0.46,0.08,-0.45,-1.95,-0.72
-1.67,-0.47,-0.28,-1.16,1.50
-> -0.28

132.8,28.3,27.6,92.7,8.8,-14.8,-144.9
-6.9,86.2,31.3,160.9,136.4,34.8,234.8
-30.2,106.0,57.6,179.2,151.4,82.9,186.1
-> 31.3

-0.058,-0.054,-0.115,-0.223,0.119,-0.085
-0.167,0.027,-0.097,-0.060,0.165,-0.063
-> -0.097

63.521,94.585,-134.820,-55.324,84.996,-70.307
-30.032,122.521,205.106,-184.216,112.740,162.811
140.918,30.598,-18.079,39.585,171.136,89.374
-> 205.106

0.7,1.5,0.9,0.9,0.3,-0.9,0.0
0.2,-0.5,0.1,0.3,0.8,-1.8,1.2
-0.4,-1.1,-0.7,-0.6,-0.3,1.1,0.3
-> 0.1

1.0,0.1,-1.2,0.1,0.2,1.0,0.2
0.1,-0.5,-0.4,1.2,0.2,0.2,-1.0
0.3,0.1,0.5,1.0,2.0,-0.1,1.3
-> -0.4

0.129,-0.107,-0.135,-0.046,0.155,0.183,0.179
0.212,0.179,-0.155,0.087,-0.068,0.189,-0.033
-> -0.155

-0.02,0.07,0.04,0.02,0.00,0.04,0.00
-0.05,-0.05,-0.13,0.01,-0.01,-0.08,-0.07
0.04,-0.01,0.06,-0.09,0.09,0.13,-0.02
-> -0.13

115.3,68.8,170.1,128.6,92.7,184.2,-45.0
136.5,-124.2,-93.2,118.4,132.9,228.0,-130.1
-17.2,-31.4,77.0,176.9,54.5,148.2,4.5
-> -93.2
---
[25, -40, 34, 25, 4] Out: 4, 25
[[-7, 17, -3, 12, -23, 31], [49, -3, 9, 13, 49, 4], [4, 53, -7, -31, 1, 21]] Out: 31, 4
[[-13, 4, -6, 19, 3], [27, 11, -11, 52, 5]] Out: 3, 27
[-47, 22, -31, -2, -4, -18, -4] Out: -4, -47
[27, -6, -50, 5] Out: 5, 27
[-39, -19, -17, -5, -18, 15] Out: 15, -39
[[-1, 0, -1, 0, 0, 0], [-23, -42, 23, 3, -23, -41], [5, 24, -26, -4, 6, 25]] Out: 0, 5
[[40, -3, -54, -48, 12, 5], [-15, -50, 21, 16, -17, 13]] Out: 5, -15
---
[[-36  49   7   0]
 [-22 -12  13 -22]
 [  8 -40   2  28]] | 8

[[ 27   2  16 -37  28 -31]
 [ 17  -8 -53  12   5  34]
 [ 18  40 -21 -16  -2   6]] | 18

[[-32  11  -9  38  22 -13 -25]
 [ 37  28  41 -11  20   0  23]
 [ 26 -42 -31 -48 -16 -13  39]] | 26

[[  4  52   6 -12 -15  -2]
 [-24 -22   6 -10   7  -7]
 [  4   0   2   9   7  -2]] | 4

[[ -4 -20 -11   5  -5  13  11]
 [ 46 -14  22   4  24 -37 -18]
 [ 11  -1   5  -1  21 -11  13]] | 11

[[ 10  43 -12  -4   5   9  -4]
 [ -1  30  33  12  10 -13   2]
 [ 17  30 -11  29  21 -24  -4]] | 17

[[-33 -44  26  20]
 [-13 -23  17 -16]
 [ 35 -14 -26 -36]] | 35
---
-0.98   2.16  -1.13  -1.40  -1.65
-0.69   2.13  -1.15  -2.01  -2.08
: -1.15

 0.18   0.18  -0.14  -0.12   0.18   0.18
-0.13  -0.12   0.19  -0.13  -0.13  -0.12
 0.18  -0.13   0.19   0.21  -0.12   0.20
: 0.21

-135.21   -27.65   -78.41   109.43: -27.65

-13.5    1.6   15.2   12.5: 1.6

-0.242  -0.103  -0.237  -0.127  -0.125   0.151
 0.144   0.175  -0.223  -0.065  -0.185  -0.063
 0.165   0.026   0.162   0.057   0.037  -0.238
: 0.057

 112.2   -79.3  -129.6  -176.1: -79.3
---
34, 29, -46, 50, 8, 43, 46 -> -46

-4, 17, 9, 35
-21, -32, 44, 23
3, 27, 10, 33
-> 9

-25, 45, 9, -51, -22, -11, 38
7, 7, 10, -42, -17, 20, 9
-5, 14, 7, -30, -12, 4, 13
-> 9

-16, -20, 25, 44, 40, 55, -7 -> 25

2, 4, -1, -3, -1, 2, 2
20, 47, -14, -29, -11, 22, 18
-> -1

-40, 13, -4, -46 -> -4

23, -29, 12, -29, -30, 9, -5
16, 18, 51, 7, 17, 10, -45
-> 12
---
[[4285 7142 2666 2294 5682 5233]
 [9741 8196 1943 7065 3215 2908]] -> 8196

[[2185 5025 2133 2571]
 [5465 3655 8255 3599]] -> 2571

[[ -5 -27  -1  21   3 -20]
 [-26  -4   7  14  -4 -49]
 [ 16 -16 -17 -37 -20  34]] -> -16

[[ 37 188 119  65 231]
 [238  93 226 122 112]] -> 238

[[6 7 6 8 5]
 [3 4 9 7 2]] -> 3

[[9 3 6 3 3]
 [2 8 4 9 6]
 [5 6 4 4 4]] -> 5

[9696 9916 7560 6850 2930 7534] -> 9916
---
[[-0.199 -0.001 -0.199 -0.145 -0.067  0.118]
 [-0.158  0.013 -0.179 -0.134 -0.095  0.062]] value -0.199, 0.062

[[-117.38   33.78 -105.36   17.18 -161.72]
 [  62.96   36.92  185.98 -113.71   27.59]] value -117.38, 27.59

[-0.178  0.119 -0.121  0.160] value -0.178, 0.160

[[ 197.756 -117.482  122.861 -136.835]
 [ 132.778  -45.828   57.248  -86.057]] value 197.756, -86.057

[[-17.36  -9.48   1.95  -0.86  -4.57]
 [ -0.97   0.12  -7.69  14.79  -5.26]
 [-13.85  -1.79   2.88  -3.44 -10.67]] value -17.36, -10.67

[-0.98 -0.33  1.42  0.38  0.22  0.92 -1.91] value -0.98, -1.91
